A small network was shown many inputs. Here are its activations along a few directions, one row for each input.
Each table varies a few parts of the input and shows all the possible inputs, shuffled.
Descriptions start from the smaller parts, as in this example, which fits no table here: ring(8) and (point or line(9) or (values(2) and line(6))).
Shared parts are said once, and a part with two or three values counts as separate values.
(in the rows, 128 means zero)

Other details of the inputs shift rows strongly along three fixed directions, in all tables alike. That doesn't count.

Rows:
x1: [115  56 113 164 116 138  99 139 147 129 149]
x2: [111 174 160 101 145 134 161 121  99 135 137]
x3: [151  81  98 135 113 169  88 139 135 105 139]
x4: [130 114 136 104 116 184 114 123 104  91 164]
x5: [143  96  85 164 112 152  84 141 151 116 130]
x6: [146 128 114 189  97 138 113 141 154 160  94]
x7: [130 108 106 114 131 175  99 135 119  93 162]
x8: [112 123 109  77 159  63 127 115 128  98 162]
x9: [143  90 104 143 107 146  89 129 140 110 129]
x10: [120 128 124  89 149 151 122 129 109  96 167]
x11: [103 173 145  79 170  52 174 124 118 136 135]
x12: [148 125 115 169 113 138 123 149 145 155  95]
x13: [133 122  92 162 122  51 117 141 179 156 100]
x14: [101 170 144  73 176  49 170 122 121 128 143]
x15: [118 120 100 124 132  65 108 127 149 107 153]
x16: [120 159 149 100 152 147 161 118  92 132 124]
x17: [127 154 174 103 128 173 160 125  92 125 132]
x18: [136  98  86 153 115  67  87 136 176 116 141]
x19: [119 106  92  98 151  54 108 118 151  98 157]
x20: [146  91  87 158 102 188  79 145 142 115 135]
x21: [149  97 103 163  97 179  86 141 136 114 139]
x22: [146 124 111 173 118 139 122 131 143 152  89]
x23: [122 148 133 137 131  41 149 119 156 145 108]
x24: [119 164 144 107 160  66 170 118 126 151 108]
x25: [133 157 166 137 122 150 160 126 115 148 104]
x26: [149 124 124 183  99 148 120 131 146 164  74]
x27: [151 131 114 188 107 150 126 147 145 166  81]
x28: [130 128 115 156 110  59 126 126 168 148 104]
x29: [120 155 173  82 150 161 158 116  86 118 135]
x30: [119 167 163  90 151 151 168 134  98 141 129]
x31: [126 161 149 120 141 147 162 122 106 154 102]
x32: [134 154 140 156 119 135 143 134 124 153 105]
x33: [140  97 101 160  95 152  90 129 143 108 133]
x34: [127 160 148 121 137 168 154 134 106 148 116]
x35: [147 130 118 185 106 128 118 139 153 155  97]
x36: [136 149 163 130 127 149 157 128 109 150  94]
x37: [120 126 127  82 143 154 121 133 110 102 166]
x38: [120 161 162 115 125 159 156 118 102 134 123]
x39: [112  60 103 178 113 154  93 132 142 127 147]
x40: [132  98  90 155 104  80  93 127 166 111 132]
x41: [147  94 102 153  97 175  81 140 143 114 146]
x42: [135 156 168 135 121 150 160 128 116 148 104]
x43: [127 163 163 133 127 142 162 120 112 145 108]
x44: [113 166 154  86 157 142 166 114  92 133 130]
x45: [143  90 105 144 110 144  88 127 144 109 130]
x46: [133 150 145 156 115 136 146 124 129 147  99]
x47: [134 146 123 160 121 144 136 138 134 160  95]
x48: [122 109  96 108 145  81 109 120 143 102 149]
x49: [106 126 117  80 150  34 126 110 144 107 150]
x50: [127 159 163 125 126 126 163 124 114 144 111]
x51: [137 102 119 128 116 182  97 122 118  99 140]
x52: [124 118 127  79 144 150 122 123 108 101 161]
x53: [111 122 117  80 144  60 116 127 143  96 177]
x54: [108 111 152 173 125 169 149 130 114 166 113]
x55: [141 132 137 153 116 124 135 129 133 151  89]
x56: [126 117 143  87 121 178 118 124 106  90 169]
x57: [129 128 110 160 114  41 128 125 169 143 104]
x58: [132 152 164 129 115 172 153 126 109 144 113]
x59: [119 161 158 114 136 138 158 116 105 145 106]
x60: [106  72 129 141 128 154 114 132 124 123 160]
x61: [130 160 162 131 131 147 162 120 103 153  93]
x62: [126 150 123 154 125  59 139 131 159 162 103]
x63: [117  95 133 198 114 146 133 135 140 174 102]
x64: [143  94 106 122 117 188  94 131 123 107 146]
x65: [133 101  91 142 121  57  93 136 173 113 146]
x66: [124 157 158 121 135 149 156 118 100 140 105]
x67: [110 160 144  79 169  51 170 117 118 134 129]
x68: [128 113 104 117 130 152 106 136 122 102 153]
x69: [130 112 136  98 125 165 114 124 113 104 146]
x70: [132 142 119 148 134  57 145 143 158 160  95]
x71: [116 130 120  90 146 150 123 128 104  95 166]
x72: [145 140 128 167 119 152 141 132 126 163  81]
x73: [156 122 116 183 107 148 126 138 143 167  76]
x74: [121 113  98 106 146  61 110 134 154 106 155]
x75: [126 140 121 124 143  44 147 128 155 155 101]
x76: [132 152 161 128 126 151 154 124 112 154  95]
x77: [129 112 129  79 147 171 117 123 101  88 170]
x78: [118 120 132  83 144 137 119 113 109  89 162]
x79: [138 141 137 166 110 152 135 125 129 161  79]
x80: [136 147 144 161 106 141 143 127 134 158  93]
x81: [142 144 137 164 112 138 137 139 132 158 101]
x82: [149  95 100 151 113 157  92 148 149 118 131]
x83: [146 150 151 168 114 146 146 143 133 166  91]
x84: [ 85  77 111 114 151  49 118 120 147 113 177]
x85: [116 160 161 102 147 145 157 111  95 126 122]
x86: [115 123 134  87 126 173 116 114 102  84 175]
x87: [113 129 103 120 142  37 116 123 157 112 151]
x88: [136  93  96 143 111 133  87 124 141 104 132]
x89: [116 129 136  95 133 150 123 114 108  88 166]
x90: [120 154 139 104 160  49 164 122 136 146 111]
x91: [133 117 133 105 123 185 111 135 104  95 169]
x92: [121 128 137  88 134 151 120 129 110 100 172]
x93: [126 111 141  79 137 171 114 121 101  83 166]
x94: [124 110 104 112 132  57 106 134 155 104 160]
x95: [130 167 156 143 130 152 156 130 111 152 109]
x96: [123 116 123  77 143 172 116 119 100  92 170]
Description of these inputs: line(6) and (point or (values(3) and ring(5))).
Changing only the line(6) part turns x75 into x96. The same change can be made to x17. Which row results?
> x57
Changing only the line(6) part turns x93 into x29. The same change can be made to x70. Which row results?
> x12
Changing only the line(6) part turns x56 into x80. The same change can be made to x82. Which row results?
> x10
Change only the values(3) part in x94. List by row number the other rows that result.
> x53, x83
Change only the line(6) part in x67. List by row number the other rows that result.
> x3, x8, x16, x72, x73
Change only the values(3) part in x12. List by row number the other rows that result.
> x37, x74
Change only the ring(5) part in x78. List by row number the other rows that result.
> x10, x19, x35, x43

Rows:
x97: [142  84  79 135 107 112  57 151 175 100 169]
x98: [126 133 143  89 125 124 119 121 117  77 172]
x99: [138 136  92 191  86  83 102 134 176 157  93]
x100: [141 119 109 132 137 176 110 126 120 107 136]
x101: [137 143 141 127 106 224 133 116  98 129 114]
x102: [129 114 140  77 136 124 115 111 110  77 149]
x103: [115 183 156  87 160  75 194 130 108 147 121]
x104: [121 152 150  84 132 187 144 104  81 118 135]
x105: [166 156 140 201 106 143 171 146 132 215  27]
x106: [116 185 169  88 160  91 180 128 121 159 116]
x107: [137 135 104 145 131  40 150 137 162 158  92]
x108: [107 193 147 106 171  70 173 123 116 137 126]
x109: [145  75  72 141 103 112  55 151 183  99 163]
x110: [137  82  87 101 129 123  94 138 131  91 147]
x111: [129 153 140 114 151  54 154 125 149 169  96]
x112: [161 112 107 196  87  77 104 133 184 143  83]
x113: [124 131 137  87 127 107 109 122 121  73 183]
x114: [118 158 118 116 172  26 154 111 140 145 106]
x115: [135 123 111 113 121 144 113 149 119 104 166]
x116: [113 129  99  91 156  94 100 127 126  75 192]
x117: [154 100  95 177 111  85  96 145 188 166  69]
x118: [122 169 166  93 148  63 173 106 124 126 118]
x119: [143 126 113 164  82 207  98 133 129 126 120]
x120: [ 68  81 123 103 178  92 124 113 111  95 203]
x121: [106  85 143 192  92 231 121 121 109 159 122]
x122: [117 122 112  82 166 125 113 116 108  85 152]
x123: [180  94 126 189  76 213  93 130 133 134  87]
x124: [132 149 163  81 145 195 148 127  98 128 140]
x125: [ 88  43 112 123 138 102  89 133 154 110 193]
x126: [124 205 169 149 121 132 190 117 113 189  62]
x127: [105  94 150 202 113  51 147 122 165 172  97]
x128: [124  71 140 200 102 228 134 151 110 167 119]
x129: [131 173 171  95 134 218 173 143  68 129 139]
x130: [120 164 169  87 132 221 155 110  65 126 112]
x131: [132 109  90 125 139 133  93 128 137  89 159]
What do these inputs look like to the network?
> values(5) and (point or line(6))
Changing only the values(5) part turns x100 into x124. The same change can be made to x108. Which row results?
> x109
Change only the values(5) part in x111. List by row number the other rows that result.
> x104, x105, x114, x123
Change only the line(6) part in x123. List by row number the other rows that result.
> x98, x102, x112, x113, x118
Which other rows agree with x115 in the values(5) part? List them by row number.
> x103, x105, x107, x110, x128, x129

Rows:
x132: [135 151 172 121 141 157 156 130 105 137 123]
x133: [123 125 107 127 143  83 123 133 156 152 110]
x134: [143  99  98 122 120 130 107 143 140 115 143]
x135: [136 163 150 138 132 153 155 124 103 130 110]
x136: [123 168 136 113 139  90 143 131 141 145 121]
x137: [130  84 114 107 143 139 108 130 116  91 158]
x138: [128 179 147 107 132 164 147 127 100 133 125]
x139: [109 140 125 129 131  70 141 107 140 144 112]
x140: [122 145 113 116 146  83 149 129 132 144 110]
x141: [138 164 171 126 132 157 163 133  95 128 119]
x142: [114 135 142 102 160 118 136 117 119 119 139]
x143: [131 135  97 137 132  87 122 128 152 145 110]
x144: [127  86 122 103 148 132 104 129 126  97 160]
x145: [169 112 104 183  85 170 103 157 150 144 100]
x146: [116 119 142 125 130  76 141 123 146 147 117]
x147: [123 140 123 144 111  80 139 118 141 136 110]
x148: [120 109 112 104 149 138 106 114 115  92 156]
x149: [155 114  98 180 103 187 103 141 141 159  86]
x150: [109  97 112 107 130 141 105 110 119 106 148]
x151: [128 140 115 146 138  75 127 117 145 133 112]
x152: [116 171 178 116 119 169 155 116 102 139 123]
x153: [129  90 123 105 143 131 104 129 128  94 163]
x154: [120 113 137 117 124 195 134 118  92 121 128]
x155: [128 154 132  97 135  85 145 138 127 120 140]
x156: [127 134 117 138 143  79 141 120 135 130 112]
x157: [125 155 124 137 137  71 130 117 141 125 119]
x158: [140  61 101 170  96 128  83 136 167 136 116]
x159: [131  96 121 108 141 139 116 129 114  93 156]
x160: [114 153 161 105 132 166 167 111  86 132 123]
x161: [123 107 130  99 114 130 115 123 118  87 171]
x162: [128 127  99  99 128 134  98 127 128  94 163]
x163: [118 126 128 133 155  83 132 122 143 142 111]
x164: [137 112 112  95 128 141 113 140 122  98 164]
x165: [107  95 122 102 134 133 105 114 129 109 154]
x166: [123 150 139 132 146  84 140 121 141 138 117]
x167: [113 139 137 129 126  79 135 115 148 142 120]
x168: [141 153 161 138 128 147 157 134 107 135 113]
x169: [112 104 124 104 126 132 106 113 132 104 159]
x170: [131  96 107  94 139 145 113 139 118 106 155]
x171: [132  98 105  94 135 133 111 139 124 101 160]
x172: [133 118  98 102 128 144 108 132 122  96 157]
x173: [144 141 148 111 117 189 124 146 112 120 143]
x174: [ 91 105 112 141 152 142 116 148 117 106 206]
x175: [161 110  91 184  96 173 107 146 146 151  88]
x176: [113 116 120 102 123 143 107 108 116  94 162]
x177: [117 165 173 122 120 159 154 116 109 144 119]
x178: [133 140 125 123 133  70 136 141 156 148 119]
x179: [155 104 100 181 101 176  94 148 158 159  91]
x180: [128 153 175 128 110 150 151 128 115 143 119]
x181: [118 141 152 122 127 166 158 115  95 140 110]
x182: [163  97 116 192 101 169 112 144 141 143  94]
x183: [117 173 165 122 117 166 153 110  95 136 117]
x184: [122 130 136 131 120  69 147 124 141 140 117]
x185: [121 126 115 134 153  73 143 120 133 135 106]
x186: [132 150 150 138 143 164 162 123  97 144  97]
x187: [117 105 110 102 120 130 109 114 119  85 166]
x188: [125 148 133 135 140  73 131 122 149 130 122]
x189: [123 132 166 128 127 161 166 125  97 156 101]
x190: [115 152 130 128 119  68 146 115 135 130 118]
x191: [154 128 118 187 102 174 106 131 136 137  98]
x192: [136 124 115 131 131  75 128 141 161 149 117]
x193: [145 133 158 131 120 189 124 137 109 112 139]
x194: [116 114 114 107 114 137  98 110 124  88 166]
x195: [132 117  96 160 133  72 111 119 159 133 108]
x196: [123 113 131 139 119  66 131 124 159 147 116]
x197: [153  88  72 179 104 145  92 146 158 146  93]
x198: [140 137 162 141 135 159 149 133 115 147 109]
x199: [132 124 124 128 126 137  99 126 135  98 151]
x200: [152 114 132 183  76 164 116 139 139 143 100]
x201: [129 118 110 109 131 130 104 122 118  73 166]
x202: [121  98 132  98 119 130 107 123 130  95 171]
x203: [138  88 108 185  92 150  92 129 162 150  97]
x204: [135 145 154 115 138 159 153 141 114 156 112]
x205: [131 156 111 127 129  78 141 133 141 137 114]
x206: [105 133 134 107 138 112 138 106 116 127 131]
x207: [130 156 163 136 143 166 153 122 110 149 106]
x208: [126 121  98  94 134 138  98 125 125  94 165]
x209: [122 143 171 108 128 163 168 120  91 138 125]
x210: [114  94 106 232  91 169 112 158 151 170 133]
x211: [133 162 145 126 131 158 143 134 122 153 112]
x212: [120 101  85 211 108 154 104 174 158 164 144]
x213: [128 143 140 122 147  69 154 127 130 129 122]
x214: [132 147 160 113 144 171 160 141 105 163 105]
x215: [136 173 141 120 125 160 153 135 104 136 114]
x216: [121 113 103  92 146 151 108 125 115 108 152]
x217: [124 113 107  91 138 139 101 129 134 102 165]
x218: [119 130 117 135 154  83 133 115 134 138 107]
x219: [128 153 140 100 138  85 143 138 138 134 137]
x220: [119  90 125 101 124 136 117 122 117  98 160]
x221: [134 143 144 138 135  76 140 132 146 136 119]
x222: [128 140 116 142 139  66 140 121 141 130 111]
x223: [129 175 155 109 131 165 145 134 111 138 127]
x224: [121 136 144 133 117  59 139 126 156 143 121]
What do these inputs look like to the network?
> values(3) and (point or (ring(5) and line(6)))
Changing only the values(3) part turns x212 into x210. The same change can be made to x217. Which row results?
> x169
Changing only the values(3) part turns x176 into x208. The same change can be made to x184. Which row results?
> x164
Change only the line(6) part in x207. List by row number the other rows that result.
> x142, x163, x166, x188, x199
Change only the values(3) part in x171. List by row number the other rows that result.
> x159, x220
Change only the ring(5) part in x180. List by row number the other rows that result.
> x152, x183, x190, x200
Change only the ring(5) part in x171. List by row number the other rows that result.
> x140, x149, x179, x204

Rows:
x225: [131 105 120 111 142 181 105 143 113  98 158]
x226: [143 120 128 187  95 169 105 140 134 139 112]
x227: [109 151 175  90 130 146 151 116 103 118 142]
x228: [152 109 111 175 113 173 118 154 130 145 102]
x229: [143 117 119 184 105 171 104 130 128 138 101]
x230: [127 124 102 148 137  98 124 141 158 154 114]
x231: [111 115 100  85 153 103 125 132 125 107 171]
x232: [130 118 122 132 123 107 135 124 133 143  97]
x233: [138 119 127 154 122  92 128 136 162 142 118]
x234: [121 143 164  84 144 149 162 126  94 112 162]
x235: [107 187 197  97 148 189 178 121  69 126 139]
x236: [124 121 123 147 121  56 124 119 167 127 128]
x237: [171 179 112 120 116 111 120 133 150 124  91]
x238: [122  82 110  94 112 163  89 113 113  70 171]
x239: [116 121  89 136 143  58 117 123 157 144 121]
x240: [125 110 102 120 130 181 114 127 109 113 145]
x241: [147  64 101 134  96 230  73 119 111  68 170]
x242: [120 132 109 160 109  91 128 130 151 143 122]
x243: [132 124 140 137 115 106 129 138 145 150 115]
x244: [131 112 106 147 138  60 123 119 165 138 105]
x245: [125 113 127 124 114 175 109 132 106  87 168]
x246: [133 118 111 145 139  96 118 145 144 140 121]
x247: [129 117 113 154 125  56 119 111 160 136 111]
x248: [127 179 176 140 149 188 179 128  85 167  80]
x249: [144  64  95 108 123 174  85 136 126  78 179]
x250: [116 116 130 100 128  96 127 114 126  91 172]
x251: [106 103 112  66 154  64 110 111 130  93 164]
x252: [118 135 156  69 148 152 157 129  91 119 144]
x253: [125 187 180 140 133 191 182 140  93 184 102]
x254: [107 135 126  95 146 117 130 132 128 113 169]
x255: [146 193 130  42 145 113 144 120 102  84 146]
x256: [129 143 154 133 131 145 153 122 119 161  81]
x257: [135 121 109 179 104 178 108 126 139 144 103]
x258: [127 107 111 107 137 185 104 139 113 114 166]
x259: [132 122 135 137 111 106 137 140 141 145 113]
x260: [122 125 114 144 135  56 122 143 163 131 129]
x261: [118 171 165 108 160  97 195 111 101 158  96]
x262: [115 156 130 131 150 117 154 122 126 159 103]
x263: [141  96 126 107 135 179 108 133 114 105 161]
x264: [118 126  99 140 127  57 129 140 161 141 135]
x265: [149 116 126 181 104 171 108 155 137 146 113]
x266: [119 162 142 149 129 144 151 117 115 163 100]
x267: [111 115 127  95 131  93 114 107 127 104 147]
x268: [143 115 114 184 101 171 113 132 125 133  99]
x269: [137 123 119 183  92 174 107 136 140 150 117]
x270: [107 112 126  84 136  98 113 105 129  90 155]
x271: [117 118 123 119 117 183 104 126 119  99 171]
x272: [115 130 131  99 143 110 135 138 114 103 166]
x273: [ 94 121  95  82 149  65 119 107 128  87 178]
x274: [128 119 127 150  98  87 126 127 151 139 110]
x275: [127 174 166 143 148 158 173 128  93 172  81]
x276: [122 125 113 153 129  94 116 122 145 123 115]
x277: [154 103 119 172 112 172 111 128 134 147  98]
x278: [130 125 140 137 117 108 131 138 150 146 112]
x279: [135 108 120 131 126  97 118 137 150 145 113]
x280: [139 121 129 140 138 111 137 134 147 146 110]
x281: [132 116 120 141 128  56 124 133 164 138 132]
x282: [133 109 120 130 128  99 120 137 155 141 110]
x283: [ 94 175 164  54 185 108 186 112  69 113 149]
x284: [145 110 137 173  82 170 106 133 139 146 105]
x285: [170 152 106  84 116 168  90 131 121  80 146]
x286: [112 180 177 114 154  97 188 101 110 152  99]
x287: [135 151 168 153 114 155 152 122 116 153 110]
Changing only one part turns x246 into x228. The same change can be made to x263. Which row results?
> x249
Changing only one part turns x251 into x256. The same change can be made to x281. Which row results?
> x233
What do these inputs look like to the network?
> values(3) and (point or (line(4) and ring(5)))
Start at x251 and move only the line(4) part, one step at a time. The first step leads to x277. Which rows follow, in order?
> x275, x239
Change only the values(3) part in x277. List by row number the other rows that result.
> x244, x261
